A small network was shown many inputs. Here are its activations along a few directions, one row for each input.
Each table varies a few parts of the input and shows all the possible inputs, shuffled.
A made-up example of a description, with smaller parts first: one of 2 separate values, together with either a single point or one of 9 places along a line or (one of 4 places along a line, together with one of 8 places around a ring).
Shared parts are said once, and a part with two or three values counts as separate values.
(in the rows, 128 means zero)

Other details of the inputs vary at random and push rows far along two fixed directions, the same in every table; ignore that.

Rows:
R1: [109 130 128 114 115 154 117 114 111 114 121 116 143 116 124 149]
R2: [178 105 100 145 153  22 187 133 238 124  97 151  54 151 144 161]
R3: [104 133  87 105 136 107 120  83 139 115  91 103 122 138 163 174]
R4: [105 124  43  92 143  61 139  42 161 102  66 100 104 146 179 205]
R5: [117 129 120 108 111 140 137  90  90 123 146 118 139 110 112 118]
R6: [105 132 122 105 119 151 127 102 100 121 132 129 136 129 123 126]
R7: [188 130 203 184 146 120 133 230 163 174 162 145 124 114 102  67]
R8: [114 136 117 121 124 141 104 116 101 115 128 115 149 127 143 137]
R9: [100 129 122 117 115 158 123 109 109 116 126 125 136 126 116 141]
R10: [188 116 163 171 151  91 149 199 178 156 144 166 100 144 121  80]
R11: [107 129 120 112 121 154 127 102  98 113 136 132 138 130 120 131]
R12: [116 126 117 117 116 145 116 107  95 110 136 120 144 124 134 126]
R13: [161 110 111 146 140  75 157 129 174 114 131 145  90 152 142 131]
R14: [138 130 172 151 132 162 120 181 135 144 136 142 135 124 110 116]
R15: [156 120 120 144 145  75 145 138 181 114 118 129  96 138 142 146]
R16: [114 130 126 112 111 144 126 105 107 132 127 106 146 106 120 140]
R17: [105 138 122 123 136 152 101 120 114 126 111 112 147 129 144 150]
R18: [ 97 132 123 110 113 154 123 110 111 124 122 122 134 124 120 135]
R19: [107 132 118 106 124 148 124 101  99 128 125 133 142 127 122 124]
R20: [104 128 124 114 108 153 125 107 105 108 132 121 136 117 111 136]
R21: [110 136 115 124 132 147 101 118 104 124 122 119 149 136 147 142]
R22: [157 123 113 143 147  69 143 142 180 128 119 137  93 153 153 136]
R23: [134 144 163 148 141 164  92 184 106 164 134 138 160 128 128  92]
R24: [146 128 126 137 130 102 131 132 130 138 139 120 128 124 134 119]
R25: [110 130 117 113 121 147 113 109 100 125 126 120 142 133 142 125]
R26: [150 116 124 137 138  81 158 140 190 127 111 138  86 140 135 149]
R27: [135 132 173 139 120 171 124 165  97 130 165 147 143 116  95  86]
R28: [134 131 164 145 128 153 126 173 131 153 136 149 132 121 100  95]
R29: [143 129 166 144 119 157 119 162  92 153 164 129 153 108 109  76]
R30: [110 129 121 111 105 144 133  97 101 126 137 112 139 107 108 127]
Description of these inputs: one of 5 places along a line, together with one of 6 places around a ring.
Q: The inputs of R3 and R25 match in every part but the place on the ring of 6. If R15 is changed in the same way as R3 into R25, which row does it become?
A: R12
Q: Which other rows does R13 become when the place on the ring of 6 takes its other values? List them by row number.
A: R9, R11, R14, R17, R21
Q: Which other rows does R24 become when the place on the line of 5 takes its other values? List them by row number.
A: R8, R21, R22, R23
Q: Which other rows does R19 become when the place on the ring of 6 takes its other values? List them by row number.
A: R2, R4, R10, R23, R28

Rows:
R31: [134 127 187 136  85 193 130 160  54 134 211 141 154 100  68  38]
R32: [162 128 160 155 138 130 121 173 130 152 141 130 145 112 123 105]
R33: [175 121 122 147 155  66 159 141 169 144 129 156 103 139 128 112]
R34: [113 129 147 126 124 173 122 147 118 137 122 148 139 129 111 124]
R35: [155 129 156 161 141 128 115 175 143 131 137 125 136 120 128 128]
R36: [113 132 103 109 132 146 109  90  85 121 118 123 161 126 144 140]
R37: [ 63 137  93  77 114 174 115  58  81 124  93 116 153 122 124 160]
R38: [168 123 186 165 137 119 155 206 186 171 136 155 101 120  89  94]
R39: [108 129 100 121 129 133 104 108 114 107 118 121 134 150 161 146]
R40: [142 120  90 124 131  59 149 102 165 137 111 113  98 139 155 136]
R41: [ 95 134  70  94 132 106 115  63 114 104 104 108 124 152 175 161]
R42: [145 119 115 132 150  71 170 132 207 113 105 154  69 155 129 156]
R43: [136 124 122 134 124 115 120 135 133 140 127 113 128 132 150 123]
R44: [161 103 107 121 105  72 193  75 133  87 174 137  92 115  93 116]
R45: [ 95 127 110 113 124 150 123 106 134  98 102 134 122 140 130 172]
R46: [119 136 127 131 139 156  99 130  99 114 126 130 158 131 138 138]
R47: [118 157 184 138 144 210  75 179  61 155 152 135 191 111 112  81]
R48: [139 105 140 123  91 122 192 107 135  98 172 150  88 112  68 109]
R49: [179 120 152 164 150  84 149 187 171 166 145 163  97 149 128  73]
R50: [112 136 105 107 125 128 116  88  97 140 114 100 157 108 136 143]
R51: [127 123  65 110 135  46 145  72 174 104  98  97  86 149 179 176]
R52: [153 107 115 137 132  68 173 130 209 122 104 136  74 138 129 161]
R53: [ 69 140  95  83 116 147 115  67 115 106  88  93 136 119 138 188]
R54: [110 137 178 145 118 195 100 182 121 137 128 127 148 113 104 130]
R55: [165 127 172 177 136 121 116 212 162 145 148 135 118 136 133  96]
R56: [118 133 139 130 126 167  97 143  87 146 138 132 158 137 142  96]
R57: [ 81 153 116  96 124 177  79  88  59 125 115  83 186 103 143 154]
Q: Describe the family of inputs behind these rows.
A: one of 3 separate values, together with either a single point or (one of 2 separate values, together with one of 4 places along a line)
Q: The inputs of R45 and R39 match in every part but the choice among 3 separate values. If R48 is changed in the same way as R45 into R39, which row does it become?
A: R31
Q: A walk changes only the place on the line of 4. It starts at R50 and steps to R32. List the rest of the walk in order.
A: R57, R35
